These are the activations of a small neural network, seen along a few directions. Each row is one input.
Each table varies a few parts of the input and shows all the possible inputs, shuffled.
A made-up example of a description, with smaller parts first: line(6) and (point or ring(11) or (values(2) and ring(8))).
Shared parts are said once, and a part with two or three values counts as separate values.

Table:
R1: [  4.2 -50.8 -25.9   3.4 -35.5 -19.1  16.3 -43.9 -40.4   2.2  -9.6  45.4
  19.0 -36.9  13.5]
R2: [ 24.2 -39.0  -7.7 -18.9 -31.2 -45.0  30.9  -5.0  12.9   8.6  -1.5  -1.9
  -6.1 -19.7   3.8]
R3: [  8.0 -49.9 -15.0  23.2 -13.5 -25.5  23.0  -6.0  53.9  -8.0  16.7   6.0
   6.2 -19.3   0.9]
R4: [-17.1 -51.1 -13.5 -12.6 -35.3 -23.9  -4.2 -27.9 -40.3 -21.9  10.3  37.5
  20.7 -36.9  29.9]
R5: [ 11.4  73.5  20.4  19.8  19.3  43.0 -22.9  60.7  22.6 -43.8  -5.0   5.8
 -18.2  19.8 -12.3]
R6: [ -6.6 -53.1 -13.2   5.8 -21.8 -40.5 -10.2  -2.0   2.9 -23.1  20.4   0.7
  21.5 -10.8   8.8]
R7: [ 11.5 -36.0   2.0 -12.6 -33.3 -44.9   8.4  23.8 -13.2  20.5  13.6  -8.0
 -10.6 -14.6  10.8]
R8: [-13.0 -48.6 -21.7  27.1  -2.7 -27.8   0.5  12.4  28.9 -16.4  40.7   6.5
  -4.9 -16.5   5.1]
R9: [-34.9  42.0  45.2  10.2  47.3  34.2 -16.4 -10.5 -39.5 -14.1  -3.6 -24.1
 -19.2  43.8 -35.8]
R10: [ 21.6 -27.9  -8.8 -20.6 -57.4 -41.4  26.5 -22.3 -13.0  12.5   2.2   6.1
  -0.5 -34.4  17.0]
R11: [ 10.3 -46.4 -24.0   9.3 -34.7 -37.4  10.9 -17.0  15.0  -4.8  -4.4  -4.3
  16.7 -24.4  -5.5]
R12: [  4.7  40.8  25.7   5.0  48.6  38.8  18.0 -43.0 -28.3   6.8 -23.0 -19.2
 -36.1  49.3 -48.0]
R13: [-13.7 -34.4   5.1 -10.3 -42.2 -41.7 -21.3   5.1 -29.7   2.2  24.0   4.9
   8.3 -32.1  28.3]
R14: [ 13.2 -45.2   1.5 -12.5 -50.9 -22.8  26.8 -25.6 -39.4  23.2 -15.3  28.7
   4.7 -38.4  28.8]
R15: [-17.7 -45.1   7.1 -12.6 -25.9 -45.2 -17.0  22.3  -1.4  -3.0  15.7  -7.4
   2.7 -20.7  15.1]
R16: [-25.6  71.9 -11.4 -31.0  58.8  48.8 -26.4  23.7  14.3  32.1   8.0 -27.4
  30.2  42.3  -3.2]
R17: [ -9.4  45.4  49.6   2.8  47.3  36.1   3.7  -8.7 -43.6   3.3 -16.3 -32.4
 -29.7  41.2 -34.3]
R18: [-19.1  74.9  -6.0 -40.7  50.1  47.7 -12.2  21.8  23.3  55.0 -17.6 -25.8
   3.1  35.6  -4.0]
R19: [-14.5 -41.3  13.1 -20.9 -46.6 -31.9  -2.2   0.6 -52.6   0.4  18.5  28.5
  23.5 -39.0  38.3]
R20: [-35.3  54.5 -20.7 -21.7  66.9  54.4 -37.1  -3.9  41.8  12.8 -12.1 -22.5
  33.3  38.4  -4.1]
R21: [ -9.1  57.0 -31.0 -18.5  50.7  58.7  -4.1 -16.1  48.5  20.1 -27.9 -27.6
  41.8  31.7 -14.8]
R22: [ 14.1 -38.9 -28.7   9.0 -37.0 -40.3  10.1 -47.2 -11.7  -4.7   6.0  15.1
  16.2 -28.4  17.4]
R23: [  7.1 -43.5  13.3   6.5  -8.0 -39.6  22.2  30.6  22.2  15.6  24.0  -5.7
 -24.1  -7.5  28.7]
R24: [ -3.9  33.0  22.0  22.1  48.9  45.4   2.1 -50.8 -16.3 -21.1 -28.0 -28.2
  -0.9  36.3 -51.8]
R25: [ 25.2 -42.9 -14.2   6.9 -10.8 -24.4  35.8  14.5  29.4  12.7  17.4  -3.5
 -23.5 -20.3   2.9]
R26: [ -5.4 -46.1   6.2   8.5  -5.2 -33.7   0.3  36.4  18.1  -2.7  46.5  -4.4
  -1.6 -10.9  20.6]
R27: [-33.9  31.3  31.4  18.1  55.9  37.5 -17.2 -39.7 -21.9 -33.4  -9.1 -21.8
  -3.9  47.2 -38.4]
R28: [ 21.7  75.3  19.9  16.7  14.1  41.9  -9.2  57.7  24.1 -11.3 -22.2   9.6
 -42.8  16.7 -16.8]
R29: [  1.9 -31.7   7.5 -16.5 -48.0 -45.7  -3.0   0.4 -29.3  27.0   7.3   2.1
 -11.1 -33.6  29.7]
R30: [ 41.5  60.2   7.1  25.5  20.3  53.6  -4.4  32.9  33.2 -12.3 -37.8  14.5
 -36.2  24.2 -26.3]
R31: [  3.3 -36.8   8.1 -35.5 -42.2 -29.6  14.2  -2.1 -53.3  19.5   3.7  30.1
  -3.9 -42.6  32.8]
R32: [-16.0 -42.8 -16.3  -0.9 -39.0 -39.5 -14.7 -20.2 -20.3 -16.3  17.0  15.6
  22.9 -31.4  23.1]
R33: [ 33.5  55.8  -7.4  59.4  18.6  59.0 -15.3  17.1  37.3 -31.0 -31.0  15.1
 -10.4  24.8 -28.1]
R34: [ 19.7  63.6   0.8  38.8  29.3  51.1 -26.3  35.5  25.6 -52.6  -1.8  18.3
   0.8  31.1 -22.6]
R35: [ -2.0  72.3 -20.7 -32.3  45.2  49.7  14.6  -3.6  39.9  45.7 -25.8 -26.2
  12.3  35.8  -9.4]
Describe the family of inputs behind these rows. -> ring(5) and (values(3) or line(4))
The inputs of R25 and R26 match in every part but the ring(5) part. If R12 is changed in the same way as R25 into R26, which row does it become? -> R9
Which other rows does R18 become when the ring(5) part takes its other values? List them by row number. -> R16, R20, R21, R35
Which other rows does R24 become when the values(3) part takes its other values? List them by row number. -> R21, R33
List by row number the other rows that have the ring(5) part in common with R34. -> R4, R6, R8, R20, R27, R32

Table:
R36: [ -8.4  58.1  51.7   8.6  45.3  29.6  -9.0  17.4  -4.4 -11.8  -5.4 -28.7
 -31.3  41.0 -27.9]
R37: [ 32.3  12.9 -17.2  19.7  -7.0  26.6   3.9  65.9  88.4  12.8 -11.8  -6.3
  -4.1 -11.1  23.8]
R38: [ 10.9  23.0  15.3  23.4  -9.3  15.1 -23.6  94.8  56.6   3.6  13.8   0.7
  -6.3  -3.7  32.8]
R39: [ 19.6 -53.1  21.3  15.6 -68.2 -62.4   6.6  22.3 -31.5 -36.4  20.3  37.6
 -16.9 -36.9  22.0]
R40: [ -1.9 -43.8 -28.5 -52.9 -14.8 -36.5  25.6 -53.7 -40.0  61.2   1.5  -4.4
   4.4 -15.0  14.2]
R41: [  4.4   5.1 -29.6  44.3   1.9  11.9 -28.1  58.2  77.6 -14.8   9.1  -9.1
  24.6  -1.7  17.3]
R42: [ 10.9  45.1  13.1  -0.4  47.6  40.7  24.1 -11.6  23.2  -2.0 -31.9 -24.4
 -24.2  37.9 -36.0]
R43: [-32.9 -37.2   6.6 -65.5 -21.6 -49.8  -3.7 -18.8 -63.4  43.3  19.1 -10.7
   0.2 -19.5  14.4]
R44: [  4.0  47.3  -0.2 -26.8  24.3  52.3  16.0 -37.6 -18.9   5.4 -43.3   5.0
   6.9  13.0 -22.4]
R45: [ 14.8 -80.1 -11.2  42.8 -54.3 -55.9  -0.3 -11.0  -0.4 -46.6  23.0  30.1
  10.7 -33.6  19.1]
R46: [ 42.2 -61.2 -17.6  30.2 -60.7 -47.4  39.1  -4.5   1.8 -10.4   5.5  39.2
 -24.3 -42.5  13.8]
R47: [-43.5 -52.3 -23.1 -43.8  -2.4 -40.8  -1.2 -54.6 -32.9  27.5  23.0 -14.3
  34.9 -20.7  14.0]
R48: [-20.2  39.2 -16.0  -8.2  37.3  41.5 -19.9 -40.5 -24.0 -14.2  -9.7   4.4
  28.6  26.2 -26.6]
R49: [-18.0  41.1  10.5  28.3  55.9  32.6  -8.4 -16.4  23.8 -20.1   2.3 -33.2
   1.8  45.7 -45.4]
R50: [-14.1  56.0  24.9 -15.3  26.1  42.6 -21.2  -9.8 -55.9   2.4 -15.5  14.3
  -4.9  21.1 -13.1]
The inputs of R46 and R39 match in every part but one. If R42 is changed in the same way as R46 into R39, which row does it become? -> R36
Describe the family of inputs behind these rows. -> values(3) and ring(5)
Which other rows does R45 become when the ring(5) part takes its other values? List them by row number. -> R41, R47, R48, R49
Which other rows does R48 become when the values(3) part takes its other values? List them by row number. -> R44, R50

Table:
R51: [  9.5  43.6  39.7  40.3   5.9  16.7  -8.8  65.1  21.8  14.7  12.8 -11.6
 -43.8   7.6  -4.0]
R52: [-39.6 -21.7  26.9  22.3 -14.8 -19.6 -26.5  42.5  38.3 -22.2  25.6  -7.5
   7.6 -20.5   6.7]
R53: [-33.8 -15.8  28.5 -40.2  -5.3 -21.9 -24.0 -19.2 -47.8 -25.5  -8.2   1.6
  22.9  14.4   1.1]
R54: [ -0.6 -70.0 -13.4 -38.3 -24.1 -61.3  17.2 -31.2 -55.9  44.8  20.5   4.7
  -8.9 -12.9  31.7]
R55: [  8.3 -29.9 -12.5 -32.3 -80.5 -32.4  -8.4  43.0  15.6   5.8 -13.1  23.7
  31.8 -64.4  39.8]
R56: [ 28.3  36.1 -69.4  13.0  36.5  54.0  -5.0 -28.7  23.3  -0.3 -26.1   6.5
  16.2  24.9 -21.8]
R57: [ 45.5  45.9   1.3  31.7  11.0  29.1   9.4  -1.4 -15.6 -33.3 -12.7  15.5
 -30.1  20.8 -26.0]
R58: [-15.8 -32.8   7.6  54.5   4.8  -9.5   8.1 -36.7   5.7 -44.0  28.1  19.3
   5.5  -6.1  -5.1]
R59: [-15.8  14.4 -22.2 -18.4  60.4  61.8   8.7  46.3  62.6  14.5   1.6 -34.4
  14.0  -5.5  -2.5]
R60: [  5.5  55.0  40.3   5.3  19.1  -3.9  -4.0  -7.4 -55.2  20.8  10.7 -21.4
 -44.6  38.2 -24.7]
R61: [-23.5  46.2  -0.4 -49.2  30.2  33.5  -8.8 -36.5   1.0  33.4 -43.0 -18.8
  25.3  36.5 -15.2]
R62: [ 31.8 -71.1 -26.6  11.2 -43.3 -46.4  42.3 -35.8   6.0  -8.7   3.9  22.3
   4.2 -33.0  20.1]
The inputs of R53 and R58 match in every part but one. If R60 is changed in the same way as R53 into R58, which row does it become? -> R57
Describe the family of inputs behind these rows. -> values(3) and line(4)
Which other rows does R61 become when the values(3) part takes its other values? List them by row number. -> R56, R59
